A small network was shown many inputs. Here are its activations along a few directions, one row for each input.
In each table, some parts of the input vary, and every possible input appears once, in random order.
A made-up example of a description, with smaller parts first: one of 2 separate values, together with either a single point or one of 11 places along a line or (one of 6 places along a line, together with one of 8 places around a ring).
Shared parts are said once, and a part with two or three values counts as separate values.

A family of inputs:
row 1: [ 28   4  21 -25  14   6  59  36 -50 -26 -76]
row 2: [-33 -23  43  -2  25   4  57  40 -53 -10 -55]
row 3: [ 34   8 -79  99   5 -15 -36 -82  74  28  94]
row 4: [  13  -18   34 -102  -15  -17   42   22  -46   -1  -30]
row 5: [ -4  33 -19 109   0  17 -59 -54  86 -44  89]
row 6: [-39 -44  50 -26   6 -27  37  27 -88  -8 -32]
row 7: [ 31   8   8  66 -26  49 -86 -39 117 -33 107]
row 8: [ 18  -9  40 -56 -12 -36  58  13 -80 -15 -47]
row 9: [ 36  16  15 111 -24  31 -71 -52  87 -46  92]
row 10: [  12   19 -114   57  -34    0  -35  -69   98   32  100]
row 11: [ 27   5 -85  52   1   3 -50 -71 102  41 109]
row 12: [ -2 -11  21 -45  24  29  50  57   1  -8 -70]
row 13: [-45 -53  46 -72   3  -8  20  37 -56   7 -16]
row 14: [-38 -34  38 -48  22  20  41  52 -21   4 -40]
row 15: [ 25  -5  16 -71  10  22  44  47 -17 -12 -59]
row 16: [  2  -2  26   2  27  13  66  46 -31 -21 -85]
row 17: [ -23   63  -12  -56   22    3  -64   46  -61   70 -102]
row 18: [-21 -44  47 -98 -21 -39  28  17 -62   5 -17]
row 19: [ -17   70   -8  -12   24  -16  -48   39  -91   57 -117]
row 20: [ -8  27 -26  64  -2  34 -75 -39 116 -29 104]
row 21: [-14 -35  50 -51 -17 -58  43   9 -94  -9 -34]
row 22: [  16   26 -110  102  -32  -15  -22  -83   67   18   85]
The inputs of row 4 and row 8 match in every part but one. If row 12 is changed in the same way as row 4 into row 8, which row does it become?
> row 16
What is each input in this table made of?
> one of 2 separate values, together with either a single point or one of 4 places along a line or one of 6 places around a ring
Change only the choice among 2 separate values in row 17. List by row number the other rows that result.
> row 19

A family of inputs:
row 23: [  7  38 -29  42  17  19 -30  -1  24  14 -14]
row 24: [ 13   6 -45  18  -8 -22  11 -30  -6  23  11]
row 25: [-12   1  49 -52  22   3  31  61 -70   0 -99]
row 26: [ -3 -39  11 -22 -16 -11  27  -9   9 -14  41]
row 27: [ -2 -14   7 -25 -15  -6 -22 -11  18  -1  40]
row 28: [-18 -11  23 -82   8 -27  35  41 -88  24 -77]
row 29: [-10  16 -19  -5 -11  -5 -49 -17   9  28  25]
row 30: [ -1  25 -55  13  -2 -10 -28 -22   9  40   8]
row 31: [  6 -14  15  31   0   5  33  -2   7 -33   7]
row 32: [ 17  21 -24  47   7   7   8  -7  14  -5 -10]
row 33: [  3 -29  -7   2 -16 -24  36 -25 -12  -4  29]
row 34: [  1 -25  34   7   0  21  24  10  26 -42  19]
row 35: [  3  -2  32   3   2  26 -24   8  34 -28  18]
row 36: [ -3  28   7  23  11  22 -52   3  25   0   3]
What is each input in this table made of?
> one of 2 separate values, together with either a single point or one of 6 places around a ring
The inputs of row 28 and row 25 match in every part but the choice among 2 separate values. If row 26 is changed in the same way as row 28 into row 25, which row does it become?
> row 34
Change only the place on the ring of 6 in row 34. List by row number the other rows that result.
> row 23, row 31, row 32, row 35, row 36

A family of inputs:
row 37: [-13  12 -32 -15  -3   3 -46 -11  25  20  34]
row 38: [-16  24  13  29   6  10 -50  -6  28  -5  17]
row 39: [ -17   44    0  -29   26  -16   -8   42  -87   44 -112]
row 40: [-22 -28  25  20  16   6  23   3 -14 -19  -3]
row 41: [-14 -32   5  -6  22  18  35  10   9  -9   2]
row 42: [ 16  22 -26  59  -3   2   3 -19  11 -23   9]
row 43: [-11  21  -5   2   7  24 -37  -4  52   8  17]
row 44: [ 23  19 -45  30   3  12  14 -14  36 -12  12]
row 45: [ 15  15 -29  47   0 -24   1 -37   1  14  17]
row 46: [  -7   40  -20  -52   25   -4    0   55  -67   54 -110]
row 47: [ 11   0 -44  -4 -14  -8 -26 -26  17  41  30]
row 48: [  8  21   6  51  -7  23 -24  -7  29 -19   4]
row 49: [ 22  11 -49  19   1 -11  11 -32  26  25  17]
row 50: [ 18 -16  34 -55  -6  11  21  15  -6 -22   3]
row 51: [ -6 -27  39 -29 -25 -27  31   2 -35 -28  -4]
row 52: [  2   3 -24  23 -18 -17 -37 -35  -9  32  27]
row 53: [-20  14 -13  13  -6  -8 -58 -16   1  10  32]
row 54: [-24 -31  27   1  -5 -19  38  11 -31 -13   4]
row 55: [ 17 -26  27 -23  11  14  16  19  15 -13  -3]
row 56: [ 16  17 -13  23  -2  32 -13   0  55  -9   6]
row 57: [-18 -36   7 -23  -1  -6  51  19  -6  -3   6]
row 58: [ 10 -22  47   4   6   2   5  12 -10 -23  -4]
row 59: [ -1 -31  19 -55 -19 -16  42   9 -10 -19  -2]
row 60: [ 12 -12  54 -28 -11   0  10   8 -30 -30   2]
What is each input in this table made of?
> one of 2 separate values, together with either a single point or one of 5 places around a ring or one of 6 places around a ring
The inputs of row 37 and row 53 match in every part but the choice among 2 separate values. If row 50 is changed in the same way as row 37 into row 53, which row does it become?
> row 60
Change only the choice among 2 separate values in row 46. List by row number the other rows that result.
> row 39
Change only the place on the ring of 5 in row 55. List by row number the other rows that result.
> row 41, row 50, row 57, row 59

A family of inputs:
row 61: [ 12   2 -66  27 -10 -19 -40 -55  52  23  75]
row 62: [ -41  -24   32 -105    9  -37   45   48 -118   30  -72]
row 63: [  -6  -34   32  -36    9  -44   83   31 -108  -10  -81]
row 64: [-32  25  39 -89  10   6 -45  60 -59  45 -95]
row 65: [ -10  -15   74  -17   27    5   56   66  -79  -36 -108]
row 66: [ -3  41  -6 -28  17  25  -6  51 -23  23 -87]
row 67: [ 17  18  16  14  36  24  58  44 -26 -27 -90]
row 68: [ 16  36   2  70  -6  22 -40 -28  59 -33  40]
row 69: [ 20  -2 -36  19 -29 -13 -52 -58  38  28  85]
row 70: [  4  29 -11  84   3  22 -40 -15  63 -20  40]
row 71: [  -5 -117   81  -79  -34  -15  101    3    1  -76   74]
row 72: [ -2  22 -30  65   0  45 -55 -17  69 -10  43]
row 73: [  9   0 -47  67 -20 -22  -9 -51  37  12  63]
row 74: [  0  -2 -70  50 -19  -3 -26 -55  45  17  67]
row 75: [-36   2  78 -86  28   4   6  75 -91   5 -94]
row 76: [ 13   1 -56  61  -2 -14  -9 -64  54  26  64]
row 77: [ 18  28   1  32  -7  31 -86 -21  63  -4  64]
row 78: [  4  19 -42 -42   0 -28  26  17 -52  52 -63]
row 79: [ 31  -1 -17  -7  16 -29  87   9 -57   3 -62]
row 80: [ -1  21 -31  44   8  36 -66 -17  80  -4  47]
row 81: [ 11  23 -14  77  16  38 -34 -22  79  -1  37]
row 82: [  -5  -91  119  -64  -18   30   67   37   25 -103   52]
row 83: [ -26    9   -5 -109   -5  -45  -14   29  -90   66  -64]
row 84: [ 11   8 -43  53 -28 -19  -9 -66  36  -6  63]
What is each input in this table made of?
> one of 2 separate values, together with either a single point or one of 5 places around a ring or one of 6 places along a line
The inputs of row 64 and row 83 match in every part but the choice among 2 separate values. If row 77 is changed in the same way as row 64 into row 83, which row does it become?
> row 69
A walk changes only the place on the ring of 5. It starts at row 66 and steps to row 67. List the rest of the walk in order.
> row 65, row 75, row 64
Change only the choice among 2 separate values in row 68. List by row number the other rows that result.
> row 84
